Each row below holds a small network's activations on one input, seen along a few directions.
Each table varies a few parts of the input and shows all the possible inputs, shuffled.
Descriptions start from the smaller parts, as in this example, which fits no table here: one of 5 places around a ring, together with either a single point or (one of 2 separate values, together with one of 4 places along a line) or one of 11 places around a ring.
Shared parts are said once, and a part with two or three values counts as separate values.
In the rows, zero is written as 128.

Rows:
r1: 191 78 117 179 119 130 115 165 189 161 113 159 101 112 113 193 66
r2: 164 112 96 200 111 112 146 82 151 184 68 167 108 116 80 176 113
r3: 134 105 148 169 165 86 189 116 33 137 120 110 126 170 103 177 181
r4: 122 100 150 119 105 26 91 160 155 109 158 129 102 155 120 180 87
r5: 94 127 146 78 101 98 90 157 188 93 187 133 157 146 175 113 83
r6: 93 124 124 143 80 15 129 96 104 139 123 141 103 140 94 172 141
r7: 143 148 116 104 113 215 115 110 198 159 86 125 142 80 124 64 111
r8: 134 113 146 113 189 169 146 204 116 92 193 107 148 177 176 93 135
r9: 103 155 147 95 185 196 155 134 93 90 142 94 142 138 175 56 187
r10: 131 166 74 146 111 194 118 63 129 174 63 140 125 70 84 129 119
r11: 116 165 142 141 161 173 151 88 17 114 124 95 141 125 122 112 205
r12: 164 106 117 126 114 193 115 179 223 135 129 163 155 112 129 119 68
r13: 162 60 153 148 189 102 153 172 87 105 174 114 101 178 130 163 137
r14: 77 169 141 61 104 116 102 114 150 105 129 121 143 98 171 51 127
r15: 89 193 106 96 71 96 103 81 87 122 111 121 125 104 122 120 160
- Describe the family of inputs behind these rows. => one of 3 separate values, together with one of 5 places around a ring
- Changing only the place on the ring of 5 turns r5 into r4. The same change can be made to r12. Which row results? => r1
- Change only the choice among 3 separate values in r3. List by row number the other rows that result. => r2, r6

Rows:
r16: 169 88 103 172 82 102 116 125 228 184 83 179 112 105 87 179 55
r17: 109 169 131 88 126 196 119 124 138 114 129 116 161 105 156 63 141
r18: 161 98 98 161 59 75 88 122 223 176 90 177 100 96 82 196 44
r19: 173 99 94 175 87 113 103 132 192 171 101 171 108 107 85 200 60
r20: 111 118 146 139 159 80 158 133 51 104 159 110 122 174 134 147 174
r21: 112 151 140 74 149 196 114 149 150 97 152 107 152 117 173 52 131
r22: 113 169 119 95 131 196 122 109 134 125 110 115 142 95 145 62 145
r23: 116 123 147 142 150 89 156 123 47 113 146 108 127 164 119 155 174
r24: 120 122 141 151 158 86 157 106 42 121 130 107 108 154 115 155 179
r25: 101 165 128 83 138 187 122 134 144 106 143 116 159 118 169 57 136
r26: 123 107 162 129 169 89 152 152 60 97 165 100 118 172 142 141 167
- Describe the family of inputs behind these rows. => either one of 3 separate values or (one of 2 separate values, together with one of 4 places along a line)
- Which of the alternatives is r21? => one of 2 separate values, together with one of 4 places along a line

Rows:
r27: 91 152 151 92 118 140 124 122 122 100 158 115 174 133 156 90 139
r28: 152 126 112 148 54 80 95 139 195 160 88 164 113 98 100 176 78
r29: 93 141 150 89 147 132 151 115 114 113 129 105 137 139 144 65 168
r30: 133 123 140 119 179 148 138 185 86 83 185 110 129 165 165 124 151
r31: 122 116 139 167 114 39 139 101 50 128 134 128 111 156 84 212 151
r32: 135 85 149 178 145 35 175 101 65 143 118 123 106 170 91 192 158
r33: 163 109 100 154 85 133 80 113 194 161 104 157 116 100 70 191 58
r34: 162 120 107 144 56 103 90 129 195 155 97 168 111 92 100 172 78
r35: 124 130 156 128 159 176 167 135 98 117 134 114 167 145 147 92 170
r36: 82 161 120 92 143 135 144 117 108 108 143 114 143 144 151 73 161
r37: 116 178 135 107 151 176 121 105 39 106 127 86 126 107 140 96 182
r38: 142 101 166 119 186 144 151 185 90 90 167 98 125 158 155 116 158
r39: 89 170 141 84 144 140 111 93 73 98 134 89 123 107 150 81 170
r40: 171 92 120 156 88 101 122 129 210 172 88 165 107 104 104 152 84
r41: 111 118 143 97 168 110 123 176 119 80 192 113 126 172 178 107 126
r42: 97 145 151 96 168 139 141 94 89 107 119 94 112 120 155 67 181
r43: 109 164 115 113 152 171 156 126 74 113 136 108 149 141 140 89 179
r44: 165 87 118 154 105 111 121 129 201 172 91 163 113 102 96 156 72
r45: 158 114 85 162 77 111 109 130 203 163 103 178 104 104 111 163 76
r46: 116 173 119 125 171 179 144 108 49 111 127 100 124 123 151 88 187
r47: 132 129 159 102 156 147 119 179 74 82 185 95 132 148 156 130 152
r48: 115 154 127 129 154 181 156 134 95 113 146 125 172 149 155 102 159
r49: 125 150 145 122 175 175 155 109 53 113 115 92 120 121 145 81 193
r50: 149 120 93 163 74 88 114 141 205 169 95 174 105 109 111 167 77
r51: 83 165 141 78 122 131 123 115 99 106 144 101 149 129 141 79 159
r52: 171 82 112 165 116 133 110 110 207 176 95 153 110 109 76 170 63
r53: 90 151 132 107 142 146 142 125 132 105 154 131 167 149 168 84 139
r54: 119 96 170 96 174 103 133 175 126 88 177 100 122 169 168 98 131
r55: 152 111 85 163 100 130 108 120 200 169 102 167 113 108 103 178 57
r56: 87 166 122 99 164 144 132 96 84 103 132 103 118 123 161 74 175
r57: 99 129 162 105 145 140 152 123 137 109 143 119 163 145 159 75 148
r58: 120 140 142 112 157 169 166 127 79 116 123 101 143 136 135 81 186
r59: 118 105 115 183 134 42 159 108 57 139 134 138 105 173 100 202 157
r60: 156 115 105 146 80 123 89 120 193 161 98 157 122 97 90 189 57
r61: 159 104 79 171 104 141 98 114 200 169 109 167 107 109 84 180 56
r62: 167 87 119 158 111 121 122 118 206 178 89 154 116 107 96 169 64
r63: 111 118 161 83 146 108 103 172 110 79 194 97 131 155 170 113 126
r64: 109 169 134 97 132 167 135 125 66 112 135 96 151 127 131 95 177
r65: 113 158 146 110 132 176 135 132 85 110 149 110 176 133 142 108 159
r66: 155 115 105 144 73 110 89 129 187 156 100 166 119 91 91 177 63
r67: 151 110 84 161 93 119 108 131 196 165 106 176 110 102 103 166 64
r68: 162 99 125 158 85 79 126 138 210 177 80 161 108 109 104 156 85
- Changing only one part turns r37 into r46. The same change can be made to r34. Which row results? => r45
- Describe the family of inputs behind these rows. => one of 3 separate values, together with either a single point or one of 5 places along a line or (one of 2 separate values, together with one of 4 places along a line)
- Change only the choice among 2 separate values in r64. List by row number the other rows that result. => r51

Rows:
r69: 104 112 188 84 166 87 137 166 76 73 178 85 127 148 180 110 160
r70: 92 139 162 96 140 98 158 151 66 84 195 109 171 179 167 127 156
r71: 172 120 129 156 96 78 102 92 118 169 75 134 79 97 83 181 115
r72: 72 151 153 86 162 80 116 116 53 92 138 86 98 138 157 83 180
r73: 106 185 100 122 64 190 118 99 149 149 86 143 169 77 121 89 118
r74: 143 107 163 121 199 146 138 182 67 72 171 95 114 151 170 105 161
r75: 123 114 155 68 104 131 82 164 211 109 151 116 136 115 165 86 97
r76: 167 128 122 95 150 188 99 184 198 123 144 120 128 109 153 90 82
r77: 142 71 154 144 107 49 98 153 163 132 150 136 95 141 103 187 80
r78: 178 69 113 154 135 107 117 179 149 136 138 134 79 142 101 190 73
r79: 129 114 113 146 94 30 92 97 145 144 110 125 63 114 115 171 101
r80: 110 139 95 161 77 41 114 91 141 145 120 158 117 128 101 194 110
r81: 106 108 179 147 198 110 233 118 109 139 103 97 147 191 145 79 196
r82: 129 164 91 140 123 237 116 125 160 152 109 145 168 86 131 114 106
r83: 128 135 141 141 165 160 157 168 61 86 195 123 148 181 171 124 173
r84: 98 158 121 65 105 126 87 102 185 108 109 125 98 87 151 69 109
r85: 133 165 129 96 92 186 99 96 167 144 81 120 112 63 124 77 130
r86: 108 139 129 88 82 141 99 152 198 113 161 147 189 137 150 97 88
r87: 78 183 95 89 84 132 105 99 173 116 125 156 152 101 141 84 109
r88: 94 170 116 117 126 142 162 94 25 119 133 97 159 140 111 112 204
r89: 164 111 89 187 115 136 131 123 121 161 106 161 125 121 93 222 109
r90: 159 139 116 117 154 235 101 123 169 148 107 118 115 67 128 93 98
r91: 127 85 136 129 153 149 193 92 226 171 69 160 155 132 152 41 119
r92: 187 82 108 166 143 133 114 124 123 163 104 131 79 104 80 195 89
r93: 158 97 101 175 113 117 129 175 151 137 139 165 125 163 104 216 90
r94: 146 126 148 134 203 185 135 119 48 97 136 85 113 130 123 107 172
r95: 156 48 134 201 133 49 209 114 190 193 77 178 99 144 93 136 134
r96: 59 176 125 98 137 90 141 105 40 110 164 108 143 161 150 102 184
r97: 147 142 108 175 71 84 125 92 109 165 78 160 136 111 74 200 114
r98: 143 149 102 123 118 197 109 180 188 127 150 153 175 130 153 105 91
r99: 127 97 138 157 89 59 117 144 159 132 154 165 147 160 88 206 79
r100: 115 152 150 97 157 136 138 102 41 105 114 86 110 116 117 102 213
r101: 125 148 120 151 169 194 155 103 43 110 156 104 153 160 128 130 184
- Changing only one part turns r84 into r79. The same change can be made to r75. Which row results? => r77
- Describe the family of inputs behind these rows. => one of 3 separate values, together with either a single point or (one of 2 separate values, together with one of 5 places around a ring)
- Change only the choice among 3 separate values in r92. List by row number the other rows that result. => r90, r94
- Change only the choice among 2 separate values in r93. List by row number the other rows that result. => r78

Rows:
r102: 54 163 156 78 113 92 130 89 85 92 148 111 146 130 162 67 174
r103: 125 114 99 163 74 33 129 79 154 176 86 150 95 134 75 183 110
r104: 122 112 161 128 181 98 172 171 56 83 188 103 126 199 158 114 192
r105: 118 167 137 126 157 170 150 119 16 112 131 87 143 137 131 139 195
r106: 142 96 135 123 93 59 83 148 199 148 125 149 99 113 133 173 53
r107: 109 141 120 128 52 44 92 91 202 166 96 157 120 112 113 152 84
r108: 102 143 157 62 163 180 111 150 125 83 166 87 142 126 159 56 155
r109: 168 91 119 132 104 140 118 194 239 140 117 166 141 119 139 136 53
r110: 143 151 92 124 57 147 67 147 209 146 107 164 127 94 108 139 63
r111: 154 71 114 160 116 46 117 133 153 157 117 142 71 137 87 199 82
r112: 80 171 145 83 124 113 112 127 66 67 190 104 154 138 169 99 150
r113: 91 131 180 77 150 109 111 136 94 62 178 96 133 159 167 91 156
r114: 166 114 93 184 91 134 112 99 128 164 86 159 123 108 62 212 101
r115: 74 156 140 113 132 76 163 102 35 106 126 111 120 142 147 100 209
r116: 87 183 124 55 141 187 108 138 97 92 171 100 162 121 155 69 147
r117: 104 163 131 114 146 95 140 136 17 89 170 106 130 149 152 134 193
r118: 113 122 152 68 167 188 144 179 128 93 178 93 176 160 180 55 154
r119: 133 129 141 125 205 211 171 156 98 115 154 103 158 163 177 61 169
r120: 139 84 140 140 117 72 117 171 220 133 147 161 132 145 139 186 54
r121: 137 123 171 151 193 170 183 159 53 112 158 87 146 175 140 113 192
r122: 135 158 102 114 49 118 101 102 225 165 73 157 129 81 101 114 81
r123: 66 179 137 59 131 160 130 98 112 110 129 104 159 105 146 31 166
r124: 136 109 91 173 84 57 104 117 135 153 124 150 100 132 75 214 96
r125: 149 140 89 159 85 156 130 75 200 179 57 171 121 75 93 135 112
r126: 167 110 117 117 81 135 86 164 224 148 106 150 102 82 127 129 53
r127: 158 133 83 165 89 190 103 108 183 164 96 169 120 86 95 164 90
r128: 116 126 162 109 176 85 142 145 42 81 159 100 105 164 152 119 194
r129: 85 175 115 111 168 182 161 77 87 121 91 107 142 110 157 44 185
r130: 152 57 119 175 137 61 148 164 168 145 140 159 97 171 89 206 77
r131: 160 121 104 177 87 107 136 60 142 194 56 161 126 102 57 178 111
r132: 121 134 109 141 63 67 66 132 183 140 133 157 128 109 118 178 65
r133: 188 98 101 164 116 174 110 127 200 170 100 156 95 82 111 143 79
r134: 128 147 138 115 207 203 137 123 96 101 136 88 127 132 160 64 166
r135: 99 116 175 89 158 119 146 160 103 65 202 97 161 185 189 92 156
r136: 134 134 164 130 187 156 155 128 42 105 130 74 121 137 133 115 193
r137: 96 165 147 129 147 145 172 82 31 133 94 93 140 119 124 97 206
r138: 190 75 115 176 123 118 124 115 145 171 91 147 96 101 78 193 87
r139: 187 79 110 180 136 178 141 160 207 167 112 178 135 117 121 146 77
r140: 186 62 125 197 144 128 153 148 154 167 112 167 127 138 81 193 78
r141: 108 180 109 106 176 216 140 112 66 108 137 98 145 132 160 85 158
- Changing only one part turns r102 into r123. The same change can be made to r112. Which row results? => r116
- Describe the family of inputs behind these rows. => one of 2 separate values, together with one of 4 places along a line, together with one of 5 places around a ring
- Start at r135 and move only the place on the ring of 5, one step at a time. The first step leads to r118. Which rows follow, in order? => r119, r121, r104
- Start at r113 and move only the place on the ring of 5, one step at a time. The first step leads to r108. Which rows follow, in order? => r134, r136, r128
- Change only the choice among 2 separate values in r124. List by row number the other rows that result. => r117
